A =
[[2691 3939 7147 6023 3490 3344 6365 2027 7068 5434 5594]
 [4379 4806 4590 7228 2011 3853 4172 4492 7050 6734 4479]
 [5213 3266 4948 6115 4309 3309 3359 3893 8175 6796 4029]
 [3715 5536 6965 5254 5566 4772 5739 4474 9431 5838 3049]
 [4308 6665 3374 5140 4612 6332 4838 3370 7461 6528 3028]
 [4358 3455 5684 5143 6221 4255 6304 4007 6331 6463 3576]
 [4571 6639 4605 5169 4706 3582 3901 3648 7140 7413 4093]
 [5012 6323 6211 2744 4637 3555 6145 4136 7459 6936 3507]
 [5675 4598 3668 6352 3329 3593 4283 4365 5960 5390 2699]
 [4475 2976 5352 4719 5279 3018 4492 3047 5963 6520 3714]
 [5187 2998 3506 2831 3042 5315 6174 2509 7823 5214 5410]
 [6370 4654 5870 5252 3016 4244 6194 6121 8647 5855 5797]
 [3931 3779 5575 5748 5016 5190 5352 4512 6822 5968 7706]]
Rows and columns are counted from 1.
(1, 1)	2691
(1, 3)	7147
(12, 5)	3016
(11, 6)	5315
(9, 9)	5960
(13, 6)	5190
(8, 10)	6936
(7, 5)	4706
(7, 8)	3648
(2, 11)	4479
(5, 7)	4838
(13, 9)	6822
(5, 10)	6528
(2, 2)	4806
(7, 11)	4093
(1, 4)	6023
(12, 3)	5870
(9, 3)	3668
(5, 11)	3028
(1, 11)	5594
(5, 5)	4612
(7, 6)	3582
(5, 4)	5140
(7, 7)	3901
(8, 2)	6323
(4, 9)	9431
(3, 5)	4309
(12, 4)	5252
(12, 8)	6121
(4, 5)	5566
(13, 8)	4512

X =
[[-122  249 -502 -103  -93  511 -930 -469 -365  161 -162 -844  -34 -555]
 [-121  245 -503  -96  -88  503 -938 -472 -359  147 -158 -843  -33 -552]]
Indices start at 1.
row 1 col 1 -> -122
row 2 col 13 -> -33
row 1 col 2 -> 249
row 1 col 9 -> -365
row 2 col 3 -> -503
row 2 col 14 -> -552
row 1 col 13 -> -34
row 1 col 10 -> 161
row 2 col 11 -> -158
row 2 col 2 -> 245
row 2 col 7 -> -938
row 1 col 4 -> -103

B =
[[  8  16  -1  -4  -4 -16 -18   9   6  17]
 [  3  29   2  -4  -3 -17  -6  19  -1  -6]
 [ -8  -1 -10 -13  16  17   6  15   3   5]
 [  9 -12  -2 -19 -21  -4  11   5   3   2]
 [ -9  34  11   4  11   2   0  -5   7  -4]
 [ -1  13 -11  22   1 -16   0   3  12  11]
 [ -7  18 -31  14 -12  31 -28 -28 -21 -14]
 [ -2  -5   1  -2  10   7  -6   1 -20   9]
 [ 10  43  24   0  15  -5   5  24   5  -8]
 [  4  -6  15   2   0  19 -10  -4   6   8]
 [ 11  31  -5   3 -26   1   4  39 -29 -12]
 [ 16  -4   9   4 -12 -25   4  -4   9   4]]
Indices start at 1.
(1, 1) -> 8
(11, 2) -> 31
(7, 9) -> -21
(2, 8) -> 19
(9, 7) -> 5
(2, 6) -> -17
(5, 7) -> 0
(7, 5) -> -12
(6, 7) -> 0
(11, 9) -> -29
(10, 4) -> 2
(9, 2) -> 43
(10, 3) -> 15
(11, 7) -> 4
(7, 4) -> 14
(4, 9) -> 3
(11, 4) -> 3
(12, 10) -> 4
(11, 1) -> 11
(5, 10) -> -4
(3, 6) -> 17
(6, 4) -> 22
(4, 1) -> 9
(8, 8) -> 1
(10, 5) -> 0
(9, 10) -> -8
(10, 6) -> 19
(1, 6) -> -16
(7, 7) -> -28
(8, 10) -> 9
(8, 6) -> 7
(3, 5) -> 16
(2, 10) -> -6
(6, 8) -> 3
(6, 5) -> 1
(6, 1) -> -1

data =
[[-23 -31  24 -18  19  12 -29]
 [ 23 -13   7 -25 -28  12  -1]
 [-26 -39 -42 -19 -22  11  -1]
 [ 33 -15   9  31  16 -31   9]
 [ 30  16 -46  31  33  -6  15]]
Indices start at 1.
(1, 1)	-23
(1, 6)	12
(4, 2)	-15
(1, 4)	-18
(1, 3)	24
(2, 7)	-1
(4, 1)	33
(2, 6)	12
(4, 7)	9
(2, 3)	7
(3, 4)	-19
(3, 2)	-39
(4, 3)	9
(5, 6)	-6
(5, 1)	30

arr = [[-19, -17, 0, 41, -14, -10, 13, -15], [-19, -45, -10, 25, 3, 19, 3, 11], [-1, -8, 3, 1, -8, 19, 13, 9], [12, 24, 8, 16, 16, -23, -14, -12], [10, -5, 9, -1, -24, 15, 21, 15], [9, -4, 8, 16, -11, -4, 14, 20], [-9, -15, -15, 19, -7, -27, 7, -35], [-11, -25, 6, 3, -23, 11, 17, 4], [-18, 29, -3, 1, 9, 4, -18, 4]]
Rows and columns are counted from 1.
(1, 1) = -19
(8, 5) = -23
(3, 1) = -1
(2, 8) = 11
(5, 3) = 9
(6, 3) = 8
(2, 3) = -10
(5, 7) = 21
(8, 3) = 6
(6, 7) = 14
(2, 1) = -19
(8, 8) = 4
(8, 1) = -11
(1, 6) = -10
(3, 7) = 13
(9, 4) = 1
(3, 8) = 9
(7, 3) = -15
(9, 7) = -18
(9, 2) = 29
(2, 5) = 3
(4, 5) = 16
(4, 7) = -14
(9, 1) = -18
(2, 7) = 3
(4, 8) = -12
(1, 5) = -14
(9, 6) = 4

W =
array([[4893, 3042, 7110, 3953, 5852, 5830, 5656, 4220, 6091, 2549, 4135,
        3915, 1320],
       [5762, 5732, 7222, 4993, 5672, 6352, 2032, 5797, 2539, 7442, 3159,
        2456, 4300],
       [3932, 6770, 3582, 2386, 3721, 5862, 5537, 4677, 3344, 2406, 5652,
        8055, 3548],
       [3667, 3174, 2857, 4517, 5364, 4199, 5099, 4130, 4740, 4735, 3954,
        3682, 4905],
       [4331, 6579, 3297, 3233, 7596, 5247, 4661, 1411, 2924, 7429, 5205,
        4112, 1697],
       [4943, 4381, 5948, 5449, 4122, 4982, 3234, 5491, 3945, 4922, 4110,
        4111, 5506],
       [5663, 4956, 5617, 2366, 5161, 4596, 4199, 6345, 6987, 6345, 5402,
        3695, 1619],
       [4347, 6566, 3283, 3256, 7589, 5238, 4660, 1436, 2875, 7442, 5179,
        4124, 1697],
       [3646, 3188, 2832, 4499, 5355, 4168, 5102, 4120, 4720, 4749, 3959,
        3701, 4932],
       [4549, 4433, 4782, 5768, 2251, 4936, 3953, 2838, 2230, 2111, 3848,
        5605, 7433],
       [4553, 4456, 4813, 5799, 2250, 4904, 3993, 2878, 2189, 2080, 3877,
        5599, 7373],
       [3947, 6798, 3619, 2432, 3753, 5814, 5522, 4699, 3395, 2394, 5640,
        8077, 3535],
       [4921, 3886, 2696, 5433, 2745, 2743, 3829, 4828, 4171, 5919, 2934,
        2449, 8274],
       [4374, 2781, 4604, 5287, 5607, 5302, 2138, 1183, 2888, 6110, 4992,
        3242, 5545],
       [5280, 6789, 4614, 5452, 1954, 2717, 4511, 1723, 4206, 3227, 7125,
        7366, 5348],
       [3170, 4498, 3598, 3982, 6237, 5629, 5839, 8667, 4384, 4529, 2540,
        4251, 4159]])
Rows and columns are counted from 1.
row 1 col 1 -> 4893
row 10 col 3 -> 4782
row 6 col 6 -> 4982
row 4 col 11 -> 3954
row 12 col 9 -> 3395
row 12 col 5 -> 3753
row 15 col 7 -> 4511
row 6 col 1 -> 4943
row 1 col 10 -> 2549
row 13 col 6 -> 2743
row 15 col 9 -> 4206
row 6 col 2 -> 4381
row 13 col 8 -> 4828
row 7 col 9 -> 6987
row 2 col 2 -> 5732
row 16 col 5 -> 6237
row 14 col 3 -> 4604
row 3 col 11 -> 5652
row 1 col 8 -> 4220
row 16 col 10 -> 4529
row 10 col 8 -> 2838
row 15 col 13 -> 5348
row 4 col 5 -> 5364
row 16 col 3 -> 3598
row 5 col 4 -> 3233
row 11 col 8 -> 2878
row 15 col 4 -> 5452
row 4 col 10 -> 4735
row 3 col 8 -> 4677
row 10 col 1 -> 4549
row 8 col 10 -> 7442
row 6 col 7 -> 3234
row 7 col 2 -> 4956
row 2 col 5 -> 5672
row 1 col 3 -> 7110
